These are the activations of a small neural network, seen along a few directions. Each row is one input.
Each table varies a few parts of the input and shows all the possible inputs, shuffled.
A made-up example of a description, with smaller parts first: line(4) and (point or (values(2) and ring(5)) or line(11)).
Shared parts are said once, and a part with two or three values counts as separate values.
In the rows, 128 means zero.

Other details of the inputs vary at random and push rows far along two fixed directions, the same in every table; ignore that.

A family of inputs:
R1: [148 145 138  47  76 137  88 168 179 147 120  78 126 116  81]
R2: [126 132 134  92  95 162 106 160 133 138 120  94 120 114  95]
R3: [ 99 114 113 162 125 150 142 121  99 110 121 141 139 131 161]
R4: [155 113 140 134 151  78 127 108 148 139 140 164 125 135 135]
R5: [135 132 134 139 148 115 130 101 128 136 144 148 126 125 140]
R6: [118 113 128  96  83 157 110 175 121 126 106  97 138 116 100]
R7: [148 135 136 133 155 101 120  95 146 143 149 154 113 129 139]
R8: [103 129 119 221 179 154 201 135  41  90 110 144 123 147 151]
R9: [100 131 108 155 126 162 142 142 103 100 117 108 138 131 138]
R10: [128 120 137  94  87 158 110 166 140 135 110 100 134 119 106]
R11: [ 90 134 103 148 120 165 134 141 107 103 114 108 138 132 143]
R12: [155 129 144  96 139  82 110 113 158 157 148 141 116 126 108]
R13: [159 140 145 152 166  96 159 104 106 137 125 147 114 149 129]
R14: [120 116 131  99  76 171 113 169 124 131 106  93 138 119 106]
R15: [152 130 128 135 157  72 132 106 152 129 145 151 122 140 126]
R16: [161 133 133 119 150  64 127 102 162 136 149 150 125 134 122]
R17: [131 146 121  66  96 127  93 135 170 139 128 103 128 125 112]
R18: [159 137 134 116 138  86 130 107 162 143 144 136 127 131 126]
R19: [ 96 112 118 158 114 175 144 146  87 104 112 118 145 125 146]
R20: [124 119 127 132 136 120 126 110 138 130 131 150 129 131 155]
R21: [112 133 114 137 119 149 133 135 117 109 122 110 138 130 131]
R22: [113 120 127 159 149 128 143 130 101 121 132 138 126 126 130]
R23: [115 123 128 139 117 157 137 142 103 127 125 114 129 118 120]
R24: [149 122 140 124 144 100 122 100 154 140 139 155 127 134 146]
R25: [ 96 130 116 151 132 162 130 128 103 115 123 128 123 119 142]
R26: [137 137 133 125 151  99 118  88 145 142 148 158 119 125 142]
Each input here is: values(2) and (point or (values(3) and line(4))).
- Changing only the values(2) part turns R6 into R4. The same change can be made to R14. Which row results? => R10
- Change only the line(4) part in R23. List by row number the other rows that result. => R5, R12, R26

A family of inputs:
R27: [107 136 110 190 158 144 170 110  94 105 126 138 137 142 162]
R28: [ 92 116 127 137 108 186 128 165  88 120 110 109 122 109 114]
R29: [105 129 117 146 127 146 132 138 109 117 132 117 130 120 126]
R30: [127 130 123  31  54 150  70 181 184 131 110  67 136 109  82]
R31: [152 147 138  94 134 101 116 102 157 146 138 136 118 133 128]
R32: [156 114 141 131 138  89 125 100 153 145 141 160 135 137 143]
R33: [138 133 134 108 139  99 110 109 146 146 144 142 116 120 118]
R34: [121 102 134 161 134 132 141 125 107 125 121 155 133 130 153]
R35: [136 120 133  77  91 127  96 147 159 142 121 116 136 119 111]
R36: [113 145 107 156 149 130 148 111 118 108 128 129 126 143 151]
R37: [122 123 129 157 124 153 172 186  68 103  98  91 129 136  90]
R38: [112 114 113 145 113 141 138 139 122 112 123 121 146 128 139]
R39: [ 88 132 105 149 129 157 130 149 100 102 127 109 133 121 124]
R40: [157 129 143 151 169  79 131  80 142 148 157 171 115 132 139]
R41: [163 141 143 110 140 102 122  97 153 150 138 140 118 137 135]
R42: [159 136 151 106 142 112 120 107 149 150 135 149 118 131 132]
- What do these inputs look like to the network? => point or (values(3) and line(5))
- Change only the line(5) part in R35. List by row number the other rows that result. => R30, R32, R34, R38

A family of inputs:
R43: [131  98 131 156 109 139 138 140 103 120 115 150 152 141 169]
R44: [181 150 151 106 155  90 131 105 149 157 137 140 102 142 114]
R45: [162 114 152  59 101 106  79 120 188 170 136 137 123 120 125]
R46: [ 89 121  81 166  96 189 169 166  86  64  93  92 166 141 152]
R47: [143 107 148 109 130 110  99 101 163 160 144 156 122 120 143]
R48: [ 97 131  96 204 177 118 168  76 103  88 142 156 134 141 178]
R49: [188 128 161 123 165  49 135 132 155 150 148 144 111 127  74]
R50: [121 152 114 137 163 104 116  88 163 124 150 142 129 132 144]
R51: [164 152 125  35  89  89  81 120 224 147 131 109 119 125 107]
R52: [142  96 146 175 158 102 148  86 128 134 140 185 142 143 175]
R53: [ 41 145  84 166 125 205 131 154  74  80 124  91 141 114 145]
R54: [125 144 115  75  81 145 109 151 166 116 109  81 144 129 112]
R55: [117 131 134  94  65 215 146 203  77 108  68  51 140 130  84]
R56: [ 74 126 130  40  31 242  56 205 123 145 103  58 133  71  81]
R57: [144 127 134 201 180 116 191 103  75 117 121 151 124 155 157]
R58: [ 65  97  78 194 111 157 162 189  82  76 112  80 155 126 106]
R59: [170  96 157  46  97  56  71 158 185 167 143 140 123 110  71]
R60: [118 150 130 210 194 121 176  93  66 117 144 167 109 142 156]
R61: [150 160 141 115 160 103 122  96 131 159 151 150  81 128 115]
R62: [111 111 133 140 130 143 115 109 116 140 140 154 133 111 153]
R63: [158 152 148 137 172  88 144  93 129 150 140 155 104 140 129]
- Changing only one part turns R44 into R45. The same change can be made to R60. Which row results? => R62
- What do these inputs look like to the network? => values(3) and (point or line(6))
- Change only the values(3) part in R56. List by row number the other rows that result. => R53, R61
- Change only the values(3) part in R46. List by row number the other rows that result. => R43, R55
